These are the activations of a small neural network, seen along a few directions. Each row is one input.
Each table varies a few parts of the input and shows all the possible inputs, shuffled.
Descriptions start from the smaller parts, as in this example, which fits no table here: one of 6 places along a line, together with either a single point or one of 11 places around a ring or (one of 3 separate values, together with one of 8 places around a ring).
Shared parts are said once, and a part with two or three values counts as separate values.

Other details of the inputs shift rows strongly along three fixed directions, in all tables alike. That doesn't count.
To show where, the next rows are all for the same input, with only those details redrawn:
-136; 284; 125; -212; 138; -108; 103; 64; -65; 243; 17; 286; -422; 197
65; -21; -206; -223; 211; -5; 158; -72; 13; 11; -425; 535; 211; 181
185; 15; -613; 70; -211; -345; -608; -318; 1; -158; 109; -262; 437; 78
-441; -96; 411; -11; 182; 366; 163; -106; 45; 141; -10; 136; 208; -291
166; 317; -513; -20; -223; -569; -589; -182; -82; 6; 304; -283; -142; 283
382; 251; -624; -357; 111; -477; -4; -3; -70; 10; -422; 588; -146; 621
-158; -42; -20; -11; 60; 63; -101; -178; 15; 18; -34; 81; 281; -98
-412; -124; 286; 129; 7; 288; -168; -233; 61; 49; 212; -206; 364; -389

A family of inputs:
x1: 57; 220; 79; 246; -288; -319; -72; 20; 61; 26; 324; -423; -135; -2
x2: 73; -649; -174; 135; 175; 414; -71; -248; 103; -237; -89; -70; 733; -267
x3: 376; 337; -600; -297; 147; -471; -8; -6; -76; -160; -507; 533; -174; 622
x4: 165; 50; 131; -146; 99; -295; 18; -62; 23; 229; 33; 142; -191; 277
x5: 13; 24; 64; -171; -74; 130; 214; 177; -36; 170; 28; 46; -484; -71
x6: 151; -259; -561; 21; -4; -4; -271; -334; 59; -238; -304; 79; 861; -50
x7: 4; 277; -114; -282; -21; -147; 41; 3; -101; 129; 218; 195; -433; 317
x8: -69; -62; 494; -234; 186; 123; 375; -10; 19; 282; 163; 192; -270; 116
x9: -20; 170; 407; -31; 123; -235; 220; 164; 16; 114; -2; 98; -217; 105
x10: -97; 32; 488; -7; 8; 107; 512; 45; 51; 150; 22; 75; -338; -21
x11: 377; -117; -612; 129; -124; -241; -681; -251; -16; -155; 62; -330; 323; -74
x12: 133; -2; -32; 42; -17; 183; 287; 169; -513; -59; -535; 434; 145; 389
x13: 104; -202; -184; 24; -80; 242; 117; 97; 118; -66; -266; 77; 357; -230
x14: -427; -65; 401; -70; 178; 474; 287; -107; 2; -101; 6; 107; 105; -246
x15: 102; -555; -99; 127; -156; 246; 166; -309; 165; -113; -151; -93; 864; -319
x16: 407; -179; -596; -125; -22; -91; -284; -166; -53; -172; -55; -1; 156; 74
x17: 121; -113; -100; -56; -51; -13; 171; 159; 27; 79; 18; -15; -344; 131
x18: -427; 303; 335; 159; -191; 92; 109; 149; 24; 40; 292; -281; -250; -220
x19: 52; 14; -3; 136; 8; -175; -445; -15; 3; 98; 391; -350; -295; 56
x20: 313; 163; -92; -130; 20; -322; -6; -101; -45; -43; 122; -6; -243; 372
x21: -211; 70; 460; 153; 196; 93; -129; 106; 4; 46; 291; -276; -446; -118
x22: 328; 28; -502; 103; -163; -92; -118; 85; 34; -261; -261; -78; 224; -33
x23: 6; 17; 207; -67; 263; 113; 161; 140; -31; -31; 81; 63; -474; 150
x24: 2; 204; 29; 128; -46; -183; -325; 124; -56; -71; 217; -337; -236; -153
x25: 30; 11; -89; 183; -177; -112; -154; 73; -18; -109; 293; -479; -369; -11
x26: -5; 236; 221; 133; -351; -284; -63; 75; 91; 298; 497; -382; -315; 26
x27: -13; 156; 139; 57; 79; -21; 302; 387; 53; 45; -60; 2; -479; 101
x28: 87; -125; 51; 222; -46; -173; -380; -331; 66; -179; 161; -398; 413; -138
x29: -7; -279; -54; 303; -78; 15; -402; -17; 130; -104; 216; -337; 414; -239
x30: -277; 99; 493; 10; -114; 305; 231; 272; -541; 395; 21; 123; -243; 212
x31: -9; -249; 135; -45; 187; 336; 569; 295; 176; 86; -415; 400; 63; -10
x32: -258; 12; -39; 155; -327; 135; -124; -163; 22; -220; 194; -355; 152; -261
x33: 311; 90; -574; -244; 26; -333; 43; 63; 28; -99; -477; 567; 296; 371
x34: -209; -509; 251; 108; 262; 742; 154; -213; 51; -285; -219; -9; 594; -603
x35: 260; -144; -273; -156; 65; 176; 330; 109; 8; -200; -540; 347; 6; 9
x36: -256; -193; 411; 50; 169; 389; 144; 143; 72; 103; -48; 76; 159; -445
x37: -114; 172; 87; -266; 30; 121; 573; 264; 73; 184; -333; 556; -178; 170
x38: 30; 113; 152; 110; -208; -407; -303; -27; 48; 175; 440; -316; -60; 32
x39: -237; 247; 50; -45; -408; -81; -148; -3; -25; 148; 516; -356; -421; -28
x40: -215; -159; 314; 222; 154; 353; -201; -125; 18; -127; 48; -282; 160; -526
x41: -31; -182; 277; -20; 389; 245; 409; 278; 115; -93; -473; 439; 79; -14
x42: -272; 417; 180; 70; -94; -252; -202; 116; -68; 8; 334; -252; -299; -32
Changing only one part turns x20 into x8. The same change can be made to x18. Which row results?
> x37
Describe the family of inputs behind these rows.
> one of 2 separate values, together with either a single point or (one of 4 separate values, together with one of 5 places around a ring)
Which other rows does x6 become when the choice among 2 separate values takes its other values? List them by row number.
> x3
Which other rows does x39 become when the choice among 4 separate values takes its other values? List them by row number.
> x5, x15, x17

A family of inputs:
x43: -28; 167; -188; 133; -362; -286; -456; -97; -78; 39; 477; -463; -46; 55
x44: 42; 224; 138; -78; 109; -236; -43; 138; -24; 141; 146; 35; -460; 180
x45: -373; -119; 239; 109; -39; 326; 13; -72; 49; 32; 134; -132; 294; -329
x46: 306; -60; -432; 37; -160; -120; -32; 144; 42; -155; -97; -70; -72; 142
x47: -318; 48; 624; -94; 273; 281; 244; 117; -58; 218; 150; 129; -439; -122
x48: -137; 20; 190; -146; 227; 204; 421; 160; -3; 71; -403; 499; 55; 45
x49: 116; -159; -212; 203; -162; -125; -351; -301; 69; -167; 186; -369; 450; -92
x50: -362; -46; 358; 261; -20; 173; -292; -99; 63; 5; 390; -475; 93; -433
x51: 62; 87; -270; 79; -246; -178; -366; -141; -161; -68; 168; -245; 135; 83
x52: 238; -26; -115; -254; 266; -101; 276; 7; 74; -31; -366; 503; -10; 258
x53: -292; 219; 278; 53; -164; 0; -117; 0; -47; 188; 397; -284; -247; -180
x54: 292; -54; -266; -71; -3; -199; -17; -64; 5; 1; -177; 143; 107; 217
x55: -125; -295; 317; -54; 257; 346; 288; -53; 116; 41; -209; 241; 306; -266
x56: -251; -340; 427; 19; 245; 482; 396; -23; 88; 84; -182; 233; 298; -224
x57: 265; 330; -201; -63; -160; -267; -65; 314; -161; 9; 137; -137; -834; 342
x58: -3; -153; -17; -81; 199; 146; 173; -112; 138; -114; -286; 267; 287; -77
x59: -87; 312; 324; 103; -103; -92; 70; 382; -53; 142; 307; -269; -812; 27
x60: 164; -6; -314; -88; 65; -82; -170; -88; -48; -128; -145; 107; 45; 116
x61: 117; 70; -200; 4; -79; -177; -58; 3; -74; -39; -158; 104; 183; 184
x62: 91; -146; -244; 52; -161; -9; -102; -176; -9; -90; -133; -23; 542; -67
x63: -332; -62; 196; 115; -37; 313; -73; -115; -70; -18; 104; -161; 247; -313
x64: 74; -219; -69; 144; 26; 41; -103; -123; 36; -115; -115; -60; 462; -78
x65: 188; -177; -224; -96; 140; -32; 27; -47; 70; -70; -196; 222; 219; 113
x66: -70; -161; -89; 184; -127; 39; -383; -247; 87; -115; 218; -415; 381; -350
x67: 85; 355; -50; -177; -75; -345; 99; 96; -103; 144; 51; 157; -433; 382
x68: 45; -55; -248; 35; -38; -84; -266; -109; 68; -91; 102; -142; 138; -22
x69: -219; 131; 516; 37; -50; 170; 291; 320; -9; 242; 280; -191; -683; -218
x70: 358; -8; -403; 11; -119; -175; 77; 94; 81; -228; -211; -7; -46; 168
x71: 204; 242; -318; -247; 29; -277; 151; 46; -26; -13; -278; 395; -132; 390
x72: -50; -118; 252; -132; 271; 264; 369; 44; -63; 89; -291; 409; -29; 69
Describe the family of inputs behind these rows.
> one of 5 separate values, together with either a single point or one of 5 places around a ring
Changing only the choice among 5 separate values turns x65 into x55. The same change can be made to x43. Which row results?
> x62
Which other rows does x71 become when the choice among 5 separate values takes its other values? List them by row number.
> x45, x48, x53, x63
Which other rows does x67 become when the place on the ring of 5 takes its other values? List them by row number.
> x49, x52, x58, x71
